These are the activations of a small neural network, seen along a few directions. Each row is one input.
Each table varies a few parts of the input and shows all the possible inputs, shuffled.
Descriptions start from the smaller parts, as in this example, which fits no table here: one of 8 places around a ring, together with either a single point or (one of 2 separate values, together with one of 4 places along a line) or one of 9 places along a line.
Shared parts are said once, and a part with two or three values counts as separate values.
In the rows, 128 means zero.

Other details of the inputs vary at random and push rows far along two fixed directions, the same in every table; ignore that.

Table:
x1: [ 86 160 127  99 168 156 122  92  97 138 113 115 108 122  92 160]
x2: [101 178 140 108 155 105 110 141 118  70 175  77 108 165 127 117]
x3: [113 192 103  91 122 182  93 107 162  96 126  79 120 104 139 217]
x4: [ 86 134 150 111 177  91 111 104 102 120 167  99  69 148  89  87]
x5: [186  86 112 148  93 154 147 147 146 171  86 175 163 118 154 147]
x6: [124 152 116  75 136 200 116 103 123 120  83  97  89 110  92 166]
x7: [189  76 158 148 109  83 152 169 167 166 115 198 165 110 179  59]
x8: [158  80 133 143 112 100 137 116 180 162 103 147 157 134 135 119]
x9: [108 195 132  80 152  58 111 126 105  66 182  98 100 145 119 112]
x10: [155 115  89 157  64 230 135 111 161 153  46 137 171  98 136 199]
x11: [187 100 136 156  89   9 140 164 172 100 160 146 178 161 187  80]
x12: [145 143  80 154  69 201 108 136 181 123  87 107 180  97 184 239]
x13: [ 97 199 128  84 158  60 105 135  85  76 186 122 108 139 127 120]
x14: [ 92 159 150  91 172 118 135 116  74 115 154 145  90 160  98  76]
x15: [ 84 137 123 107 133 183 105  82 135 122 125  94  85  94  98 193]
x16: [117 177 131 107 126 225 128 133 101 147  83 116 114  69 113 176]
x17: [122  93 110 155 102 161 134 112 138 161 129 147 139  96 146 183]
x18: [138 103  87 165  84 203 115  96 159 184  75 133 156  73 152 225]
x19: [ 95 188 128  92 174  98 102 139 108  88 190 119 110 146 136 129]
x20: [189  73 157 137  98  90 148 160 184 155 111 166 156 113 164  55]
x21: [128  94 108 142  99 186 117  90 165 161 104 146 142  73 149 219]
x22: [151  93 117 162 111 129 145 125 145 181 102 160 172 125 142 150]
x23: [181  47 130 201 102  66 164 152 167 170 115 174 195 157 153  79]
x24: [113 144 135 113 176 129 141 150  63 102 142 115  91 162  78  72]
x25: [116 173 128 114 131 220 128 136  96 125  86  92 111  80  97 151]
x26: [159  87 146 157 118  71 164 154 122 155 150 197 157 174 150  46]
x27: [141 148 107 143 103  77 130 154 129  94 141 125 156 137 169 136]
x28: [ 81 138 144 114 190  94 113 106  80 130 172 122  80 141 100  93]
x29: [147 149  79 141  73 194 105 134 176 142 100 128 179  89 189 246]
x30: [ 78 123 159 126 166 104 130 115  95  99 176  97  75 151  89  96]
x31: [111 157 168  98 161 128 133 151  90  99 143  94  89 129  83  50]
x32: [120 159 116  80 151 203 119 107  99 130  88 123  97 105 104 177]
x33: [ 71 126 140 140 174 111 141 125  75 104 179 111  82 149  97  96]
x34: [104 162 120  85 121 203 117  87 127 120  89 104  99 116  94 162]
x35: [122 136 142  97 160 136 132 135  89  99 130  99  90 157  77  81]
x36: [178  62 152 163  93  68 158 150 167 138 131 170 167 176 140  39]
x37: [155  59 120 199 104 103 140 134 155 164 119 149 162 131 155 113]
x38: [138 146 120 131 118  28 127 168 114 108 180 159 153 150 169 100]
x39: [ 96 137 148 118 166 115 130 114  98 113 135  88 106 159  70  94]
x40: [161  42 152 187 113  48 134 142 169 150 141 151 152 159 149  61]
Each input here is: one of 5 places around a ring, together with either one of 2 separate values or one of 6 places along a line.
The inputs of x3 and x12 match in every part but the place on the ring of 5. If x20 is changed in the same way as x3 into x12, which row does it become?
> x25
The inputs of x36 and x34 match in every part but the place on the ring of 5. If x30 is changed in the same way as x36 into x34, which row does it become?
> x15
Which other rows does x8 become when the place on the ring of 5 takes its other values? List them by row number.
> x1, x22, x23, x39
Which other rows does x19 become when the choice among 2 separate values takes its other values? List them by row number.
> x13
Which other rows does x35 become when the place on the ring of 5 takes its other values? List them by row number.
> x5, x6, x24, x32
Which other rows does x9 become when the choice among 2 separate values takes its other values? List them by row number.
> x3

Table:
x41: [155  99 117 128  93 195 132 106 155 176  71 163 138  72 140 185]
x42: [108 125 141 125 157 146 148 141  75 124 143 139 100 149  95  87]
x43: [109 141 136 105 144 130 119  95 123 130 111 103 108 122  86 130]
x44: [175  97 114 166  92  71 137 156 156 151 122 167 180 108 182 131]
x45: [129 168 133 104 136 171 125 152 110 103 111  92 110 122 111 118]
x46: [117 161 127 100 145 162 133 116  91 132  95 126 118 133  92 121]
x47: [123 143 137 119 133 146 117 132 137  94 125  76 107 137 107 119]
x48: [ 88 132 133 118 160 122 110  98 124 145 156 124 103 118 121 152]
x49: [105  96 147 170 152  70 133 141 121 131 186 130 125 161 138  78]
x50: [135 127 144 125 162   4 141 158  92 126 189 171 130 164 141  49]
x51: [ 99 152 104 138 139 123 120 116 102 100 144  93 124 151 114 169]
x52: [116 183 119  83 132 153 122 130 105 104 134 136 116 131 132 143]
x53: [108 134 129 106 149 176 135 112  87 140 117 147  95 126  98 128]
x54: [ 94 158 119 131 155 171 130 135  85 133 141 126 121 130 118 146]
x55: [132  95 161 136 149  84 150 148 103 140 155 160 107 130 124  51]
x56: [109 135 126 114 141 138 127  94 117 127 109 109 114 146  86 125]
x57: [189  70 143 150  90  89 126 144 211 138 111 140 164 119 166 103]
x58: [ 80 135 134 132 156 132 109 105 120 134 154 104 101 106 120 153]
x59: [124 147 139  82 146 137 106 108 145 112 124 100  99 123 105 131]
x60: [114 186 121 107 122 158 123 151 104  91 137 106 116 118 132 139]
x61: [131 167 142  87 144 155 118 141 119 108 112 100 104 102 115 120]
x62: [141 143 151 114 134  60 135 167 123 103 173 150 127 133 156  64]
x63: [120 175 142  78 148 100 123 138 106 103 162 140 107 128 134 103]
x64: [142 120 152 146 137  83 153 164 100 126 134 131 137 156 114  40]
x65: [105 155 147 104 143  87 111 129 130  85 175 106 103 132 131 107]
x66: [155 123 111 114  77 153 105 102 199 133 105 135 155  89 168 204]
x67: [123 111 125 140 147  40 130 126 115 119 175 146 132 180 134  98]
x68: [147 109  95 142  90 124 108  99 173 151 103 135 163  97 157 213]
x69: [ 97 109 142 127 144 141 124 102 118 131 136 108  87 111 100 128]
x70: [108 116 106 159 118 180 120 108 146 146 119 115 143 119 137 198]
x71: [177  98 103 158  94  86 141 147 148 156 118 188 185 138 178 136]
x72: [106 142 139 122 140 132 120 106 121 120 112  84 109 114  89 124]
x73: [155  83 135 175  98  98 142 133 159 137 109 118 159 143 128  92]
x74: [128 160  89 144 102 172 120 135 114 125  98 108 149  97 140 199]
x75: [133 167 139  71 148 152 117 129 120 118 111 117 103 111 113 124]
x76: [114 185 116 101 127 162 129 149 101  92 136 118 122 134 129 144]
x77: [143 119 147 140 143  87 158 162  97 127 131 143 143 171 109  44]
x78: [164  76 116 176  91  54 125 134 178 144 133 150 176 121 177 140]
x79: [ 98 109 135 143 136 156 130 110 110 122 135  99  93 130  97 125]
x80: [129 147 104 127  91 178 117 117 161 101 114 104 143 123 146 198]
x81: [123 119 151 129 165  67 137 142 109 154 176 175 124 138 143  74]
x82: [ 92 158 124 136 149 167 124 137  87 131 142 114 115 115 121 141]
x83: [124 141 130 112 138 150 124 127 135  97 124  87 112 152 104 126]
x84: [116 162 140 108 142 150 130 127  97 126 100 102 114 102  97 118]
x85: [129  87 124 129 112 166 122  88 158 161 101 137 116  95 121 174]
x86: [131 143 112 137  86 164 112 125 166 100 118  99 140 111 151 183]
x87: [156 125 148 121 144  92 149 177 117 110 143 140 132 173 128  46]
x88: [ 95 158 120 114 160 162 123 117  90 145 139 145 114 127 121 146]
x89: [120  72 149 156 147  89 152 132 115 128 164 141 112 175 109  64]
x90: [176  98 101 177  89  93 147 165 145 145 119 170 193 140 176 137]
x91: [165 125 115 123  88 180 129 112 160 168  49 142 163  78 135 178]
x92: [155  99 102 162  77 183 134 104 174 148  58 109 171 115 124 184]
x93: [176  57 133 180  85 131 155 156 154 164 108 173 163 118 158 101]
x94: [122  90 114 132 114 183 127  87 145 154  99 137 116 117 114 173]
x95: [111 156 123  96 130 130 114 109 133  97 150 120 111 147 130 146]
x96: [164  77 109 194  82  70 132 142 171 136 132 139 182 140 174 140]
x97: [ 93 158 131 121 157 151 120 124  96 139 143 122 107  95 124 144]
x98: [131 166 128  79 145 166 124 131 111 115 107 122 108 134 110 122]
x99: [ 86 124 136 128 172 102 123 110 107 136 176 136 104 160 118 113]
x100: [191  68 128 141  91 101 133 132 204 144 107 160 166 150 161 109]
The inputs of x68 and x50 match in every part but one. If x51 is changed in the same way as x68 into x50, which row does it become?
> x90
What do these inputs look like to the network?
> one of 2 separate values, together with one of 5 places around a ring, together with one of 6 places around a ring
Which other rows does x69 become when the place on the ring of 5 takes its other values? List them by row number.
> x79, x85, x89, x94
Which other rows does x97 become when the choice among 2 separate values takes its other values? List them by row number.
> x58
Which other rows does x77 become when the choice among 2 separate values takes its other values? List them by row number.
> x92
Which other rows does x99 become when the place on the ring of 6 takes its other values? List them by row number.
> x56, x67, x94, x95, x100

Table:
x101: [ 79 139 165 117 188  84 135 127  79 111 173  98  81 162  74  49]
x102: [106 135  98 143 131 189 127  95 100 141 101 116 124 116 104 186]
x103: [ 68 194  94  96 129 204  87  91 125  89 133  65  93  98 120 241]
x104: [130  99 130 143 133 105 141 120 129 151 129 152 145 155 119 106]
x105: [142 142 127 124 113 141 131 143 134 116 107 107 138 111 125 138]
x106: [130 100 100 160  84 235 123 102 155 159  78 116 142  83 136 221]
x107: [176  84 112 144  98 126 133 119 170 161  88 161 168 136 142 142]
x108: [160  81 148 131 133  75 137 139 149 161 133 174 137 136 147  77]
x109: [151 110 100 159  73 130 105 114 194 128 108 115 174  93 174 211]
x110: [153  91 143 151 126   5 126 150 162 132 196 175 157 150 185  87]
x111: [121 103 128 154 130 139 136 117 116 158 125 149 124 104 133 139]
x112: [ 90 154 139 115 183   5 126 136  86  85 224 124 105 205 124  64]
x113: [154  78 129 157 106 132 139 117 172 178 103 173 157 100 155 139]
x114: [ 84 188 108  81 141 249  95  80 112 116  66  47  82  77  69 223]
x115: [ 76 165 121 100 141 245 110  83 110 124 101  79  90  97  83 203]
x116: [160  85 136 137 112 133 131 130 168 146 114 146 137 135 139 115]
x117: [167 116 109 135  68 190 122 111 183 140  54 112 158  80 142 190]
x118: [181  99 117 164  76 141 136 165 181 144 106 161 181 117 187 136]
x119: [128 135 157 115 175  19 155 170  77  96 189 153 119 202 117  16]
x120: [ 65 148 141 127 179 126 127 124  58 108 156  81  71 138  70  97]
x121: [102 177 147 115 165  98 127 157  79  90 162  97 104 146 107  70]
x122: [187  87 123 152  74 139 142 157 187 141 103 161 176 118 177 138]
x123: [183 108 102 162  77 126 139 156 165 151  91 166 195 128 180 149]
x124: [114 149 150  97 163  68 139 133  79  99 164 132 101 188  96  51]
x125: [157 107 141 121 112 100 135 134 145 141 124 166 137 121 147  96]
x126: [185  81 146 147 113  41 155 174 155 145 154 195 166 138 173  54]
x127: [ 74 221 137  77 190 143 114 136  45  95 166  98  75 122  96 110]
x128: [ 63 208 135  58 173 196 110 105  68  76 137  67  48 130  63 137]
What do these inputs look like to the network?
> one of 4 separate values, together with either a single point or one of 6 places along a line
The inputs of x109 and x103 match in every part but the choice among 4 separate values. If x120 is changed in the same way as x109 into x103, which row does it become?
> x106
Which other rows does x119 become when the place on the line of 6 takes its other values? List them by row number.
> x102, x104, x107, x123, x124
Which other rows does x104 become when the choice among 4 separate values takes its other values? List them by row number.
> x101, x113, x115
List by row number the other rows that have the choice among 4 separate values in common with x125.
> x108, x110, x111, x113, x126, x127
